These are the activations of a small neural network, seen along a few directions. Each row is one input.
Each table varies a few parts of the input and shows all the possible inputs, shuffled.
Descriptions start from the smaller parts, as in this example, which fits no table here: one of 6 places along a line, together with either a single point or one of 9 places along a line or (one of 3 separate values, together with one of 8 places around a ring).
Shared parts are said once, and a part with two or three values counts as separate values.
(in the rows, 128 means zero)

Other details of the inputs vary at random and push rows far along three fixed directions, the same in every table; ignore that.

Rows:
x1: [117 121 143 109 119 109 114 109 143  90 100]
x2: [155  90  94 104 178  89 135 135 114  85 125]
x3: [123 141 125 194  66 174 118  86 128 146 108]
x4: [ 93 186 223  81 114 179 108 172 226 175 185]
x5: [150 118  82 142 107 107 122  91  88  96  88]
x6: [121 125 144 128 100 170 131 128 166 158 127]
x7: [136  84  88 119 175  84 139 144 114 111 136]
x8: [ 83 136 151 132  54 137  57  70 187 132  91]
x9: [133  63  72 138 154  73 144 106  89 102 105]
x10: [ 65 182 173 105 133 152  98 119 121 129 119]
x11: [150 102 109 104 152 127 175 152 124 139 150]
x12: [132 145 159 100 136 142 106 147 149 144 142]
x13: [129 128 129 177 145 160 174 156 100 174 177]
x14: [127 128 122  97 128 110 139 140 162 139 153]
x15: [160 139 130  79 137 105 133 134 131 112 134]
x16: [132  82 110 166 131 161 155 125 120 159 116]
x17: [126 142 121 136 104  93  98  82 105  60 103]
x18: [119 129 120 179  84 140 113  71 107 126 108]
x19: [128 100 119 138  93 145 136  92 134 135  97]
x20: [138 153 126 118 101 126 124 116 128 134 129]
x21: [124 125 128 168 129 151 159 149  99 164 134]
x22: [134 170 145  91 143 101 111 147 135 106 148]
x23: [143 123 112 142 154 120 155 150  89 146 146]
x24: [112 131 138  98 123 104 103 118 171 128 142]
x25: [112 160 163 100  79 115  52  87 158  79  67]
x26: [162 118  86 137 193  86 153 155  76  82 158]
x27: [104  90 119 166 135 138 164 150 126 168 133]
x28: [131 140 146 121  94 172 127 133 144 167 122]
x29: [102 111 152 141  87 159 108  93 152 149 106]
x30: [149 147 108 133  95  92 105  75 116  73 107]
x31: [155 136 114 141 158 119 162 143 104 129 172]
x32: [ 85 129 127 168 181 160 173 141  62 141 143]
x33: [127 175 197  85 159 155 139 204 178 177 188]
x34: [115 156 146 169 129 167 138 154 131 145 155]
x35: [155 124 134 108 212 136 179 223 116 164 184]
x36: [133 134 137  70 128  81  84  97 161  72 117]
x37: [157 169 115  75 123  70 109 105 124  48 140]
x38: [121 208 176  84 126 115  77 143 175  80 168]
x39: [134  88 110 185  84 183 149 104  98 177  81]
x40: [132 147 133 138 125 142 118 137 127 150 142]
x41: [ 91 143 157 186  59 178 114  93 126 169  91]
x42: [112 121 155 128 131 170 129 144 164 169 150]
x43: [117 134 128 150  86 129  98  80 113 131  96]
x44: [139 139 103 148  90 129 120  92 106  92 108]
x45: [137 117 135 122 120 141 141 126 156 147 134]
x46: [111 141 158  97 158 132 142 183 178 174 195]
x47: [ 99 147 154 117  54 135  80  83 199 145 109]
x48: [144 106  89 163 139 101 139  96  70  94 121]
x49: [106  71  86 175 121 112 138 108 102 115  77]
x50: [174 122  80 131 188  83 157 146  83  80 157]
x51: [123 144 124 143 108 118  97 107 113  97  90]
x52: [136 105 114 108 110  96 101  77 133  80  88]
x53: [124  71  78 145 150  73 151 119  91  92  96]
x54: [155 123 112 108 104 101  91  88 125  82  74]
x55: [ 37 170 211 103 111 193  92 116 178 158 119]
x56: [144  96 101 111 181  83 141 146 112  69 109]
x57: [164 135 105 105 153 110 171 161  97 132 160]
x58: [160 171 121  97 149 101 127 143 136  83 167]
x59: [126 140 166 100 173 157 143 193 174 164 188]
x60: [176 104 103  98 210 111 182 192 134 128 176]
x61: [151  95 114 157 116 154 162 124 104 170 111]
x62: [111  82 134 181 133 183 182 151 117 186 130]
x63: [138 112  90 150 122 103 107  90  81  97  89]
x64: [106 115 150 173  80 173 116 106 120 156  74]
x65: [120 148 132 152 103 113 109  95 114  86 109]
x66: [147 133 108 124 162 106 132 152  96 116 144]
x67: [ 74 122 145 107 219 147 178 199 123 173 185]
x68: [133  87 113 139 167 136 160 159 113 130 132]
x69: [159  68  66 128 147 104 158 112  85  87  93]
x70: [121 127 124 107 128 111 107 125 166 124 134]
x71: [138 150 153  92 101 149 127 135 149 149 134]
x72: [145 161 124 105 150  86  97 121 123  65 149]
x73: [129 154 149  84 103 101  55  93 146  72  83]
x74: [117  66  79 178  96 152 161 109 105 160  98]
x75: [122 163 130 130  79 102  56  55 135  59  95]
x76: [106 136 151 130 107 176 141 160 188 200 167]
x77: [124  94 121 188  76 181 122  87 108 170  69]
x78: [115 157 146 144  58 147  86  73 140 143  96]
x79: [126  81 117 193  99 181 138 103  94 180  85]
x80: [160 165 112  78 142  70  81 112 129  60 119]
x81: [133  92 131 172 129 178 171 144 102 207 134]
x82: [108 201 183 119 106 141  90 135 173 110 154]
x83: [129  90 134 172 130 179 168 144  98 207 133]
x84: [146 172 138  95 133 144 137 168 144 147 171]
x85: [ 93 170 204 118  65 180  84 118 180 171 118]
x86: [110 126 131  99 134  91 116 136 153 108 134]
x87: [125 149 159  61 132  91  87 120 170  85 135]
x88: [171 132  98 119 166 104 167 160 101 137 161]
x89: [136 107 117 126 111 104 105  86  97  97  75]
x90: [152 181 154 104 152 150 142 188 166 171 193]
x91: [ 89  79 122 200 102 180 154 134 124 190 114]
x92: [107 140 148 108 100 125 101 115 183 146 134]
x93: [ 91  70 106 207 102 161 148 114 114 169  89]
x94: [124 122 117 100 118 113 139 136 153 138 143]
x95: [139  95 129 170 125 178 172 142 105 206 130]
x96: [124  69  74 151 145  92 134 115  97 105 100]
x97: [134 182 155  93 157 121 115 174 148 122 167]
x98: [131 142 156 106 140 122 128 152 134 128 127]
x99: [126  73 106 171 153 146 169 143 101 135 107]
x100: [160 120  96 121 167  87 148 137  84 113 142]
x101: [ 91 168 176  62 191 135 117 162 127 123 142]
x102: [144 141 122 138 171 106 163 161  99 106 165]
x103: [139 136 119  86 144  95 112 148 176 113 150]
x104: [166 162 109  84 146  70 123 123 120  57 154]
x105: [152 128  94 120 172  76 136 150  83  75 118]
Description of these inputs: one of 5 places along a line, together with either a single point or (one of 2 separate values, together with one of 10 places along a line).
Changing only the place on the line of 5 turns x78 into x52. The same change can be made to x84. Which row results? -> x69
Changing only the place on the line of 5 turns x50 into x77. The same change can be made to x75. Which row results? -> x79
Which other rows does x16 become when the choice among 2 separate values takes its other values? List them by row number. -> x52
Start at x46 and move only the place on the line of 5, one step at a time. The first step leads to x87. Which rows follow, in order? -> x89, x23, x13
Which other rows does x96 become when the choice among 2 separate values takes its other values? List them by row number. -> x46

Rows:
x106: [152  83 104 131 165 122 166 169 120 149 124]
x107: [140 114 103 141 131 143 183 144 105 190 158]
x108: [115 153 156 153  71 163 101  95 115 143  84]
x109: [179 103  83 175 126 136 163 119  72 141 126]
x110: [108 147 158 104 133 151 134 154 145 164 158]
x111: [134 136 146  84  80 111  69  90 162 101  65]
x112: [ 94 154 157 117 147 130 114 152 162 151 165]
x113: [134 123 106  74 157  51 108 109 109  47 108]
x114: [105 157 163 154 105 152 111 138 146 139 129]
x115: [136 128 134  86 149 116 130 135 137 107 141]
x116: [103 158 160 110 144 139 118 149 154 164 162]
x117: [ 90 142 148 136 118 142 104 121 144 153 133]
x118: [130 103 115 119 137 111 131 109 120  95 111]
x119: [107 112 127 134 156 127 154 157 126 141 152]
x120: [114  76  96 167 144 127 165 128  82 137 114]
x121: [128 147 162  86 136 148 132 144 157 147 154]
x122: [113 119 133 131 116 148 139 118 109 156 115]
x123: [151 163 139 127 130 124 120 155 164 122 181]
x124: [162 125  95 151  97  94 103  75 106  76  95]
x125: [125 171 160 124 105 163 124 118 128 131 126]
x126: [138 141 111  71 158  62  96 103 104  73 110]
x127: [ 95 132 146 174  84 155  87  90 142 134  98]
x128: [130 159 151 125 160 137 143 187 134 142 170]
x129: [117 116 131 115  89 104  76  98 169  89  71]
x130: [101 109 146 159 114 181 148 134 148 172 139]
x131: [143 133 104 126 170 107 153 146  96  80 141]
x132: [149 120 121 139 167 143 156 155  91 160 145]
x133: [143  60  86 161 143 124 159 143 105 139  93]
x134: [147 125  91 100 143  88 151 134 112 122 152]
x135: [110 182 161  64 138 108  81 134 162 120 152]
x136: [142 146 152  69 136 119 110 166 177 134 137]
x137: [137 115 110 142 146 110 121 116  98 109 112]
x138: [ 99 135 146 169  82 157  87  89 137 138  96]
x139: [153 121 106 174 111 137 135 122 117 132 137]
x140: [112 179 176 136 121 183 141 154 155 162 164]
x141: [108 108 145 144  78 156 106  85 156 139  88]
x142: [131 127 118 157 165 138 172 160 105 120 154]
x143: [146 150 131 111 151 112 131 155 104 109 136]
x144: [130 100 128 131 152 145 154 157 146 152 148]
x145: [117  57  99 187 107 142 143  92 113 131  80]
x146: [127 171 137  71 120  91 109 128 172 116 163]
x147: [144 131 119 181  63 162 112  84 117 145 106]
x148: [127  86 110 144 169 131 173 154 119 131 151]
x149: [115 114 151 139  71 173 109  84 149 157  87]
x150: [130 186 168  88 133 111  97 150 153 103 143]
x151: [130 118 121 156 129 149 129 124 100 149 119]
x152: [140  85  98 124 112 106 114  81 110  88  72]
x153: [158 146  97  87 157  70 118 111  86  30 109]
x154: [129 130 102 108 141  83 140 137 140 111 160]
x155: [131 107  92 145 144 120 177 150 116 161 166]
Changing only one part turns x126 into x116. The same change can be made to x125. Which row results? -> x140
Describe the family of inputs behind these rows. -> one of 5 places along a line, together with either one of 2 separate values or one of 8 places along a line
Start at x133 and move only the place on the line of 8, one step at a time. The first step leads to x144. Which rows follow, in order? -> x130, x120, x117, x138, x128, x131
Which other rows does x108 become when the place on the line of 5 takes its other values? List them by row number. -> x114, x128, x143, x150
Start at x132 and move only the place on the line of 5, one step at a time. The first step leads to x151. Which rows follow, in order? -> x137, x138, x127
